A small network was shown many inputs. Here are its activations along a few directions, one row for each input.
In each table, some parts of the input vary, and every possible input appears once, in random order.
A made-up example of a description, with smaller parts first: ring(8) and (point or (values(2) and line(4)) or line(9)).
Shared parts are said once, and a part with two or three values counts as separate values.
In the rows, 128 means zero.

Other details of the inputs vary at random and push rows far along two fixed directions, the same in every table; ignore that.

Rows:
row 1: [153 149 148 129 106 113 149 169 131  79 120 149]
row 2: [132 140 136 130 104  92 132 147 122 105 114 119]
row 3: [141 122 131 124 131 178 121 157 133  96 122 153]
row 4: [132 137 137 141 127 101 142 131 131 112 126 137]
row 5: [129 137 133 138 125 100 142 128 131 111 126 141]
row 6: [121 113 123 139 151 158 119 118 128 148 134 133]
row 7: [115 115 117 111 139 164 116 133 127 137 136 122]
row 8: [120 109 127 118 134 166 115 119 131 135 135 119]
row 9: [135 145 139 118 112  94 139 146 134 112 114 123]
row 10: [160 125 145 155 147 207 132 159 132  79 141 190]
row 11: [115 132 129 111 114  78 132 119 127 152 128  91]
row 12: [165 151 155 148 117 102 153 154 135  76 121 176]
row 13: [110 128 127 121 111  85 124 118 119 141 123  91]
row 14: [116 111 116 121 134 165 105 132 121 132 132 119]
row 15: [142 140 142 147 126  97 139 132 130 119 120 138]
row 16: [104 127 118 130 131  92 122 101 130 157 121 116]
row 17: [148 160 133 138 117  98 150 127 134 119 127 127]
row 18: [162 154 159 157 120 108 151 154 133  80 119 166]
row 19: [155 140 127 140 137 180 139 140 132 105 147 158]
row 20: [ 95 102 104 104 145 150 107 111 128 179 132  94]
row 21: [139 140 137 141 119  95 136 129 131 119 120 149]
row 22: [119 110 124 118 134 165 115 121 124 134 144 119]
row 23: [135 142 143 118 110  94 141 136 134 113 123 118]
row 24: [141 151 131 134 113 101 151 126 120 118 121 140]
row 25: [118 111 122 122 133 164 109 126 121 132 139 119]
row 26: [138 146 141 129 103  84 130 147 127 104 108 120]
row 27: [ 83  99  95 120 154 148 101  85 124 186 139 107]
row 28: [121 109 125 123 133 164 110 127 124 140 136 120]
row 29: [139 143 139 119 111  90 138 148 132 116 115 123]
row 30: [118 112 118 135 144 157 116 116 130 147 135 144]
row 31: [119 111 122 133 153 157 120 118 131 144 137 136]
row 32: [131 137 138 121 109  99 143 138 128 112 128 118]
row 33: [141 140 144 119 108  89 141 139 132 115 123 119]
row 34: [142 124 133 140 144 169 132 140 131  98 139 171]
row 35: [117 134 122 113 112  69 123 128 126 144 108  94]
row 36: [143 154 131 131 117 101 146 125 118 121 126 139]
row 37: [153 156 132 138 117 100 148 128 133 124 128 128]
row 38: [102 124 118 125 137  91 125  99 130 155 122 111]
row 39: [112 111 114 136 142 159 119 114 130 140 134 142]
row 40: [116 113 119 132 153 157 119 116 128 138 140 135]
row 41: [168 149 163 136 100 104 148 159 131  77 124 149]
row 42: [110 123 121 128 139  87 126 102 130 159 124 107]
row 43: [131 127 112 131 143 165 128 115 132 152 144 126]
row 44: [118 134 126 119 108  66 119 125 123 143 108  90]
row 45: [119 110 115 116 137 164 110 136 127 141 128 123]
row 46: [133 136 141 126 107 100 139 134 125 111 129 118]
row 47: [118 109 125 121 134 166 109 122 128 135 130 118]
row 48: [120 109 118 123 134 164 106 133 124 140 128 120]
row 49: [115 113 113 114 137 163 109 135 123 133 131 122]
row 50: [116 139 116 121 126  92 133  96 121 162 117 109]
row 51: [119 134 113 120 127  95 130  95 120 169 119 108]
row 52: [165 133 131 148 139 217 143 153 136  86 146 180]
row 53: [129 122 115 126 142 165 126 112 122 153 133 139]
row 54: [118 130 131 119 110  74 121 117 122 146 118  90]
row 55: [ 87  96 100 119 160 148 106  88 128 186 137 108]
row 56: [158 120 145 150 152 209 134 154 140  78 137 193]
row 57: [132 141 133 124 107  92 136 150 125 105 114 123]
row 58: [118 113 122 113 136 164 119 125 128 135 143 119]
row 59: [107 126 122 137 133  94 128 107 126 154 124 105]
row 60: [123 108 126 120 134 165 116 123 127 142 141 120]
Each input here is: ring(5) and (values(2) or line(4) or ring(6)).
Question: Changing only the ring(5) part turns row 32 into row 58. The same change can be made to row 59. Which row results?
Answer: row 10
Question: Changing only the ring(5) part turns row 30 into row 27. The same change can be made to row 53. Which row results?
Answer: row 36
Question: Which other rows does row 38 become when the line(4) part takes its other values? List them by row number.
Answer: row 16, row 18, row 56
Question: List by row number the other rows that have the ring(5) part in common with row 54.
Answer: row 12, row 15, row 21, row 29, row 33, row 35, row 37, row 41, row 42, row 44, row 51
Question: Which other rows does row 19 become when the values(2) part takes its other values? List them by row number.
Answer: row 36

Rows:
row 61: [116 151 120 118 104  54 136 124 117 143 111  96]
row 62: [ 97 108 103 105 137 127 107  87 124 192 134  74]
row 63: [137 138 134 136 118 129 138 146 120  95 130 150]
row 64: [146 137 133 142 136 151 145 125 128 116 127 165]
row 65: [ 98 131 117 126 118  64 122 107 123 156 124  82]
row 66: [123 134 127 116 120 103 132 127 133 144 127  98]
row 67: [142 113 136 124 140 182 121 148 136 118 131 147]
row 68: [133 109 129 127 142 178 112 141 131 129 127 137]
row 69: [112 107 123 132 143 150 107 124 124 136 127 123]
row 70: [141 112 125 141 160 223 128 126 142 113 132 186]
row 71: [128 138 122 139 136 121 135  98 129 150 130 123]
row 72: [149 124 133 152 151 198 134 131 140 113 136 168]
row 73: [175 167 151 157 113  96 162 143 128  85 129 166]
row 74: [ 76  89  90 121 179 166 100  69 129 210 131  95]
row 75: [137 134 144 132 121 121 139 139 133 107 137 129]
row 76: [120 155 122 115 105  51 140 117 123 145 121  83]
row 77: [104  88 110 110 160 212 107 114 136 144 144 135]
row 78: [128 135 134 133 123 119 136 138 132 111 135 126]
row 79: [135 117 131 135 131 166 120 142 128 102 126 158]
row 80: [146 135 147 133 116 123 137 133 127 104 136 136]
row 81: [135 126 135 127 131 158 132 131 130 112 145 137]
row 82: [115 113 120 128 132 151 115 119 117 137 130 128]
row 83: [152 150 149 124 101  77 146 149 134 102 112 134]
row 84: [148 154 150 134 104  83 152 155 134  76 121 151]
row 85: [107 129 112 128 135  89 135  90 121 174 127 113]
row 86: [144 126 139 128 122 145 128 142 135 123 129 127]
row 87: [132 124 135 123 127 148 138 134 126 112 140 141]
row 88: [146 139 137 130 112 120 128 134 123 122 124 124]
row 89: [135 134 124 126 121 134 128 147 129 109 117 144]
row 90: [ 80 101  80 108 149 156  93  84 118 199 134  75]
row 91: [ 98 104 117 110 135 120 112 100 132 162 128 102]
row 92: [138 125 123 133 131 170 123 149 129 113 128 139]
row 93: [116 149 126 106 104  46 143 117 123 152 118  86]
row 94: [106 140 115 107 115  59 132 116 130 152 114  90]
row 95: [144 130 150 131 129 141 138 155 135  89 135 151]
row 96: [166 153 165 138  97  96 156 159 127  72 126 161]
row 97: [143 126 128 142 145 165 138 131 138 110 129 177]
row 98: [ 99 119 118 118 138 109 122 117 129 145 131 102]
row 99: [115 123 115 119 126 119 114 122 124 147 113 113]
row 100: [144 121 135 121 128 176 129 143 129 114 131 150]
row 101: [ 83  93 106 111 140 123  96  86 125 183 126  88]
row 102: [157 143 145 149 137 124 148 146 135  95 125 172]
row 103: [130 108 133 137 137 174 113 130 130 123 137 136]
row 104: [138 153 141 131 108  86 148 137 124  99 132 125]
row 105: [148 144 135 125 117 142 144 155 128  94 127 152]
row 106: [131 128 140 131 117 118 129 129 121 119 127 132]
row 107: [133 116 129 129 130 158 114 134 130 135 126 123]
row 108: [125 126 144 126 124  94 130 131 131 125 127 118]
row 109: [143 158 146 141  96  54 143 134 118 104 119 118]
row 110: [ 93 127 113 117 121  67 120 106 123 153 118  94]
row 111: [143 149 139 134 113  92 137 156 127 103 113 133]
row 112: [119 111 124 137 136 158 112 125 125 132 133 124]
row 113: [103  88 101 117 162 209  91 119 127 165 128 119]
row 114: [ 85 108  99 108 139 129 116  96 121 169 138  94]
row 115: [108 123 115 102 129 109 124 115 132 158 122 100]
row 116: [123 118 117 142 150 160 121 115 132 149 144 138]
row 117: [140 156 148 139 106  55 146 153 125  90 115 130]
row 118: [113 119 115 113 141 143 120 130 132 144 126 112]
row 119: [141 110 144 136 138 175 118 149 131 101 132 155]
row 120: [152 146 138 144 126 126 147 140 125 106 133 171]
row 121: [152 136 132 147 140 168 136 133 131 111 146 170]
row 122: [113 106 108 130 149 199 108 115 122 134 145 132]
row 123: [145 111 123 142 160 225 124 139 139 105 143 198]
row 124: [148 142 145 129 106  99 134 150 131 105 112 139]
row 125: [110 133 114 116 125  97 127 118 129 155 126  87]
row 126: [111 123 113 124 124 112 111 116 123 161 117  92]
row 127: [135 109 138 134 135 171 122 132 134 118 141 137]
row 128: [121 131 124 138 147 107 128 120 132 144 132 137]
row 129: [147 139 133 152 133 123 143 129 133 120 132 149]
row 130: [141 124 139 136 123 147 124 130 123 112 135 138]
row 131: [152 165 154 124 100  52 155 158 133  98 113 124]
row 132: [123 133 119 122 116 107 124 125 117 143 116 113]
row 133: [112 137 113 119 116  77 119 106 116 163 118  83]
row 134: [142 156 139 121 105  77 146 134 128 119 124 111]
row 135: [135 125 129 123 122 145 123 133 123 130 125 132]
Question: Describe the family of inputs behind these rows.
Answer: ring(5) and (values(3) or (values(2) and ring(6)))
Question: Changing only the ring(5) part turns row 102 into row 85. The same change can be made to row 117. Which row results?
Answer: row 63
Question: Which other rows does row 128 become when the values(3) part takes its other values? List them by row number.
Answer: row 74, row 102
Question: Which other rows does row 127 become when the values(2) part takes its other values? List them by row number.
Answer: row 86
Question: Which other rows does row 69 become when the ring(6) part takes its other values? List them by row number.
Answer: row 95, row 98, row 108, row 117, row 119

Rows:
row 136: [131 156 151 150 118  30 160 106 129 127 127 130]
row 137: [ 99 120 112 141 139  92 123  67 122 192 136  95]
row 138: [153 121 165 127 124 143 131 165 144  86 127 145]
row 139: [144 138 144 157 141 130 156 138 133  88 142 187]
row 140: [120 148 142 123 100  36 135 151 132 110 103  95]
row 141: [ 90 124  98 123 153  93 123  89 134 184 121  94]
row 142: [119 114 102 150 159 194 117 107 120 144 146 157]
row 143: [163 159 137  99  97 161 160 164 126  87 145 139]
row 144: [166 129 161 136 113 147 130 166 137  88 125 140]
row 145: [176 151 145 153 127 145 144 146 132 106 126 163]
row 146: [149 141 135 130 134 136 151 149 137  93 123 182]
row 147: [138 174 122 128 100  38 148 129 120 130 102 124]
row 148: [ 83 124  98 139 149  90 128  78 119 172 131 109]
row 149: [122 144 155 132  99  26 142 141 127  93 123 119]
row 150: [139 133 136 122 110 144 130 175 126  73 110 155]
row 151: [162 132 149 135 115 153 123 164 125  99 122 132]
row 152: [132 108 109 125 150 206 113 108 133 156 131 151]
row 153: [ 92 127  98 100 124 117 134  76 117 178 168  54]
row 154: [125 100 126 130 172 197 123 109 147 156 142 147]
row 155: [105  81 121 109 159 201 100 137 143 135 140 126]
row 156: [118  98 113 118 145 204  95 144 129 138 130 120]
row 157: [ 88 100 116  92 128 107 106 109 126 169 117  82]
row 158: [114  98 113 127 177 194 122 115 147 152 144 150]
row 159: [162 138 140 127 102 152 126 170 116  88 113 146]
row 160: [118 100 111 116 164 205 118 105 137 156 133 155]
row 161: [171 153 132 140 118 148 141 144 124 104 117 169]
row 162: [104 117 111 124 144  99 118  75 136 207 128  80]
row 163: [134 160 134 116  81  42 134 158 114 108  97 105]
row 164: [158 136 152 153 110 146 125 153 113  81 132 149]
row 165: [130 113 111 153 155 198 116 100 117 149 146 150]
row 166: [146 137 143 149 112 142 123 161 118  77 131 156]
row 167: [ 91 130  91 113 141  96 123  92 124 174 112 105]
row 168: [133 129 144 146 118 138 128 158 125  69 129 159]
row 169: [145 122 165 142 122 137 132 151 132  76 137 157]
row 170: [ 99 129  97 123 144  96 117  90 128 195 123  88]
row 171: [140 151 145 117  80  41 136 144 121 116 102  99]
row 172: [100  82 109  99 149 204 100 137 131 132 132 134]
row 173: [134 148 157 142  90  34 135 125 119 114 121  97]
row 174: [ 98 125 102  84 127 129 129  94 129 189 156  46]
Question: Describe the family of inputs behind these rows.
Answer: values(3) and (point or (values(2) and ring(6)))
Question: Changing only the values(3) part turns row 151 into row 159. The same change can be made to row 158. Which row results?
Answer: row 146
Question: List by row number the other rows that have the values(3) part in common with row 169.
Answer: row 136, row 137, row 139, row 142, row 148, row 149, row 153, row 164, row 165, row 166, row 168, row 173
Question: Which other rows does row 168 become when the values(3) part takes its other values? List them by row number.
Answer: row 140, row 150
Question: Which other rows does row 160 become when the ring(6) part takes its other values? List them by row number.
Answer: row 146, row 147, row 152, row 161, row 167
Question: Which other rows does row 155 become when the values(2) part takes its other values? List them by row number.
Answer: row 158
